Each row below holds a small network's activations on one input, seen along a few directions.
In each table, some parts of the input vary, and every possible input appears once, in random order.
Descriptions start from the smaller parts, as in this example, which fits no table here: one of 4 places along a line, together with either a single point or one of 11 places around a ring or (one of 3 separate values, together with one of 5 places around a ring).
Shared parts are said once, and a part with two or three values counts as separate values.
In the rows, zero is written as 128.

Other details of the inputs vary at random and push rows far along two fixed directions, the same in every table; ignore that.

Table:
r1: [116 154 144  80 124 103  99 124 122 113 128]
r2: [ 95 182 140  67 145 106  56 195 159  89 108]
r3: [115 156 132 102 123 113 111 149 137 129 106]
r4: [ 92 128  94 227 174 128 152 160 115 114 131]
r5: [133  91  80 178 126 160 189  84 102 134 142]
r6: [ 77 140 115 149 164 115 101 205 140 101 111]
r7: [ 45 149 134 144 173 114 104 193 139  98 109]
r8: [174 123 139  84  86 142 132  69 127 124 133]
r9: [110 139 148 119 129 115 127 145 136 108 136]
r10: [178 144 123  83  86 114 133  79 109 149 131]
r11: [144 141 148  96 109 118  95 146 144 114 112]
r12: [146  96 106 191 117 148 180  67  93 137 147]
r13: [162 101 128  87  91 123 137  78 129 145 134]
r14: [122 151 138 128 130 116 126 145 141 126 108]
r15: [120 133 145  75 118 111 106 137 133 112 119]
r16: [100 120  83 181 159 139 128 155 140 120 130]
r17: [171 135 147  86  94 113 140  65 113 133 137]
r18: [ 70 112 111 218 173 137 168 153 123 114 121]
r19: [116 144 135 144 128 127 118 148 139 123 108]
r20: [100 169 190  70 190 116  35 201 136 125 123]
r21: [120  91  98 177 125 141 178  86 118 154 133]
r22: [147 106 104 136 114 127 138 117 133 145 127]
r23: [161 117 135  78  80 119 138  77 131 148 148]
r24: [164 127 155  89  81 130 141  69 126 141 121]
r25: [171 107 146  96  84 133 139  79 122 131 129]
r26: [176 128 125  83  76 118 134  89 135 157 141]
r27: [185 134 142  93  69 128 136  91 128 142 135]
r28: [181 135 130 116  87 126 134  77 113 141 132]
r29: [103  91 109 212 208 185 146 166 108 147 140]
r30: [ 75 148 133 155 175 108  92 218 153  87 108]
r31: [181 111 162  91 124 158 139  91 109 190 128]
r32: [109 186 163  61 135 109  38 190 170  81 106]
r33: [139  99 100 175 131 153 182  89 114 124 140]
r34: [136 102  76 217 143 158 188 114 115 129 135]
r35: [ 86 169 156  45 145 100  40 176 172  87 118]
r36: [ 89  97 126 213 203 168 144 188 109 151 147]
r37: [163 124 131  81  93 113 126  62 119 147 143]
r38: [145  88 110 188 104 155 192  82 104 139 152]
r39: [164 125 118 104  90 123 142  83 134 165 121]
r40: [195 101 165  70 118 153 124  98 111 179 132]
r41: [129 139 163  72 120 105 102 138 144 104 118]
r42: [ 82 116 108 176 149 132 153 155 117 115 141]
r43: [ 90 182 154  70 135  93  63 206 156  98 117]
r44: [ 94 118  96 225 160 137 168 170 124 118 137]
r45: [ 85 111  73 233 173 131 149 151 117 131 138]
Description of these inputs: one of 5 separate values, together with either a single point or (one of 2 separate values, together with one of 4 places along a line).
The inputs of r35 and r37 match in every part but the choice among 5 separate values. If r2 is changed in the same way as r35 into r37, which row does it become? -> r10
The inputs of r25 and r8 match in every part but the choice among 5 separate values. If r41 is changed in the same way as r25 into r8, which row does it become? -> r33
Which other rows does r32 become when the choice among 2 separate values takes its other values? List them by row number. -> r8
Which other rows does r9 become when the choice among 2 separate values takes its other values? List them by row number. -> r44
List by row number the other rows that have the choice among 5 separate values in common with r39. -> r3, r7, r14, r18, r19, r21, r24, r31
Which other rows does r39 become when the choice among 5 separate values takes its other values? List them by row number. -> r16, r22, r26, r45

Table:
r46: [145 126 128 110  89 102 140  74 133 128 131]
r47: [124 166 165  53 139 110  63 165 142 135 123]
r48: [153 118 150  96 116 136 137  90 110 153 143]
r49: [107 148 158 124 152 126 102 176 132 126 125]
r50: [149 132 126 105  91 119 136  79 108 119 133]
r51: [ 95 117 140 137 167 132 106 163 130 113 125]
r52: [ 71 161 120 140 155  87  82 185 160  98 112]
r53: [156 139 133  76  96 116 124  93 138 107 143]
r54: [155 111 107 134 100 131 164  71 106 119 137]
r55: [167 100 104 153 126 160 169  84 104 176 142]
r56: [ 71 168 157  95 179 109  51 221 151 114 119]
r57: [135 125 117 146 104 128 141 127 141 116 135]
r58: [165 137 157  99 116 137 129 111 119 150 128]
r59: [ 79 154 138 126 187 126  74 203 149 116 118]
r60: [102 115 118 209 176 157 153 160 115 134 131]
r61: [113 160 191  34 133 104  59 158 145 120 125]
r62: [ 61 169 144 122 142 110  70 212 165  74 107]
r63: [173 120 154  96 108 135 122 113 126 144 123]
r64: [160 139 111  97  99 117 125 100 124 122 125]
r65: [106 125 122 122 118 122 140 114 139 110 116]
r66: [ 89 150 168 113 168 118  66 212 151 102 110]
r67: [ 69 101  84 213 159 131 185 142 113 111 133]
r68: [152 144 140  81  82 117 134 101 146 123 105]
r69: [144 136 113  88  96 109 143 106 130 137 122]
r70: [119 189 151  42 112  86  48 159 146  96 110]
r71: [142 136 116 144 115 126 143 121 121 106 122]
r72: [160 133 131 111  81 104 151 100 125 133 126]
r73: [163 130 158  95 107 134 128 114 122 154 130]
r74: [100 129  97 203 155 136 150 164 134  93 137]
r75: [ 98 124 145 134 157 132 120 149 120 130 138]
r76: [140 110 104 166 104 132 172  57 110 134 140]
r77: [171 122 128  98 117 141 130  99 126 158 130]
r78: [120 114 115 138 110 126 140 114 136 112 144]
r79: [156 129 112 104  86 102 142  97 126 143 131]
r80: [176 120 146 105 110 142 137 103 123 146 124]
r81: [167 126 133  98 118 139 130  99 115 165 134]
r82: [ 99 114 120 209 172 152 154 162 111 137 134]
r83: [152 134 117  90  89 116 116 112 147 129 136]
r84: [174 102 122 160 119 163 180  83 106 163 137]
r85: [106 123 120 127 106 130 130 119 135 108 130]
r86: [ 79 145 145 116 179 118  60 214 150 112 114]
r87: [ 92  95  90 223 179 156 160 160 109 152 140]
r88: [150 128 109  97  90 123 145  90 138 139 114]
r89: [131 181 144  41 116  94  62 158 166  94 126]
r90: [158 103 132 127 122 153 161  75 105 158 144]
r91: [ 59 151 138 129 153  85  94 188 146  84 123]
r92: [ 84 131  96 161 134 131 119 163 143 110 123]
r93: [104 159 139 131 126  92 103 156 154 101 112]
r94: [157 149 123  92  89 110 117  80 134 137 125]
r95: [ 90  91 103 217 183 159 163 143 113 126 138]
r96: [103  87  84 223 179 158 157 156 112 142 131]
r97: [172 132 153  95 112 139 128 108 129 144 124]
r98: [161  83 118 149 122 157 174  74 104 153 141]
r99: [130 109 147 111 135 135 118 124 123 133 131]
r100: [153 132 160  69 119 132 114  99 127 140 133]
r101: [103  91  84 222 182 160 159 155 115 141 132]
r102: [149 110 138 122 127 145 151  88 105 152 142]
r103: [161 103 145  97 114 137 131  92 118 144 134]
r104: [ 76 119  92 216 157 130 176 167 122 108 121]
r105: [159 119 102 170  95 138 174  84  98 130 131]
r106: [146 115 137 139 133 142 132 135 124 136 122]
r107: [161 152 141 100  84 112 126  83 134 126 121]
r108: [102  85  86 224 179 158 154 158 113 143 133]
The inputs of r88 and r65 match in every part but one. If r64 is changed in the same way as r88 into r65, which row does it become? -> r54
The inputs of r47 and r82 match in every part but one. If r77 is changed in the same way as r47 into r82, which row does it become? -> r97
What do these inputs look like to the network? -> one of 3 separate values, together with either one of 10 places around a ring or one of 11 places along a line
Which other rows does r71 become when the place on the ring of 10 takes its other values? List them by row number. -> r57, r62, r68, r72, r74, r93, r104, r105, r107
Which other rows does r84 become when the choice among 3 separate values takes its other values? List them by row number. -> r59, r100

Table:
r109: [104  99 117 227 166 160 163 156 110 146 134]
r110: [178 152 145  54  84 104 110  80 126 115 138]
r111: [ 97 124 119 187 184 149 121 191 122 128 117]
r112: [183 143 192  54  89 131 113 100 128 154 134]
r113: [ 83 145 154 155 190 137  87 212 135 106 111]
r114: [165 117 134  52 111 113 106 115 134 157 147]
r115: [181 146 147  61  87 125 113 112 139 174 127]
r116: [188 144 142  61 114 134 107 114 131 156 121]
r117: [156 132 138  44 107 136  87  96 143 159 148]
r118: [117 140 126 108 102 130 146 116 126 114 133]
r119: [184  73 105 205 116 175 211  67  87 183 138]
r120: [ 58 156 135 149 156 102 116 200 134  85 109]
r121: [166 134 125  83  63 111 112 107 147 122 115]
r122: [179  78  87 195 133 179 199  72  94 176 133]
r123: [146 142 164  77  83  93 136  82 143 128 130]
r124: [158 149 124  57  92 115 118  96 165 114 117]
r125: [ 89 155 127 138 195 134  80 208 152 115 110]
r126: [115 153 152 102 171 129  76 187 139 118 108]
r127: [ 94 168 163 103 132  93  86 134 145  99 117]
r128: [ 89 153 143 156 155 104  99 190 143  73 134]
r129: [163  89  86 204 113 152 212  54  88 131 166]
r130: [ 46 158 139 140 158 125 115 193 141  74 132]
r131: [156 104 138 162 149 164 162 110 103 143 137]
r132: [169  86  58 209 111 148 212  53  87 146 156]
r133: [158 157 127  63  76 100 137 110 131 135 118]
r134: [109 118  86 164 113 144 177 115 115 127 137]
r135: [181  81  82 207 113 173 210  78  96 196 148]
r136: [ 72 128 113 140 146 116  90 186 152  80 103]
r137: [112  95 104 155 149 160 130 114 121 154 152]
r138: [141 109 127 105  91 128 126 103 134 106 113]
r139: [ 88 154 132 150 183 126  84 217 148 126 111]
r140: [117 157 143 120 129  97  91 168 146  86 126]
r141: [157 131 154 104 139 144 115 128 121 136 120]
r142: [ 89 118 141 194 169 147 140 174 123 133 135]
r143: [136 151 106 113 109 115 114 105 114 130 129]
r144: [155 146 101 108 111 112 125 107 130 121 142]
r145: [ 91 106 102 218 142 137 201 136 100 113 134]
r146: [122 108 165  86 146 128 127 108 109 138 133]
r147: [ 78 133  96 195 153 112 131 134 129 120 116]
r148: [ 99 123 149 184 176 146 130 176 123 125 126]
r149: [100  91  90 239 130 149 177 139 122 104 135]
r150: [131 107 140  83 139 125 125 107 109 154 122]
r151: [103 160 128 103 120  83 107 145 162 121 117]
r152: [159  74  80 198 105 163 225  44 115 135 136]
r153: [ 63 155 120 148 151  99 119 199 135  94 107]
r154: [162 157 156  59  77  94 106  62 133 135 117]
r155: [ 70 146 154 156 176 126  90 213 143 118 117]
r156: [148 114 167  45 121 122 114  89 112 151 123]
r157: [ 65 141 138 147 168 124 114 173 162  65 119]
r158: [113  91 113 172 119 146 156 115 123  99 126]
r159: [118 109 113 175 114 114 177  94 127 135 129]
r160: [139 102 129  95 134 120 117 129 123 149 144]
r161: [ 96 119 153  99 163 111  85 176 136 119 139]
r162: [174 138 174  71 122 145 114 103 128 138 127]
r163: [160 136 128 114 133 142 120 139 127 153 123]
r164: [115 154 157 106 155 121  78 188 143 129 107]
r165: [152 153 155  76  90 114 111  78 107 119 136]
r166: [164 143 158  68  97 122 105 123 135 163 120]
r167: [182 140 183  65 109 140 115 107 122 142 128]
r168: [ 64 118 154 134 190 116  90 202 136 103 146]
r169: [115 111  90 167 134 139 163 112 142 110 120]
r170: [159 162 125  36  66 116 126  96 141 134 131]
r171: [149  81  75 207  97 131 223  51 109 166 138]
r172: [184 143 166  55  87 125 106 107 131 165 122]
r173: [185 155 122  74  78  99 111 108 143 126 134]
r174: [136 109  74 183 101 135 157 127 137 127 127]
r175: [111 130  98 186 142 114 130 164 132 102 132]
r176: [182 140 167  59 114 141 106  99 129 145 117]
r177: [160  98  62 203 100 137 204  40 104 170 137]
r178: [ 51 130 153 139 191 141  75 187 144 103 149]
r179: [148 156 147  73  92 109 100  88 111 120 125]
r180: [ 82 136 122 161 133 115  99 185 153  84 113]
r181: [ 86 135 139  84 175 111  85 171 133 131 117]
r182: [ 74 101 118 180 179 159 116 151 126 128 150]
r183: [162 154 132  64  82 108 103  77 110 134 124]
r184: [ 98  86  60 219 139 149 168 138 128 114 123]
The inputs of r148 and r164 match in every part but one. If r145 is changed in the same way as r148 into r164, which row does it become? -> r153
What do these inputs look like to the network? -> one of 4 places along a line, together with either one of 3 separate values or one of 6 places along a line or one of 10 places around a ring
Which other rows does r114 become when the choice among 3 separate values takes its other values? List them by row number. -> r117, r181
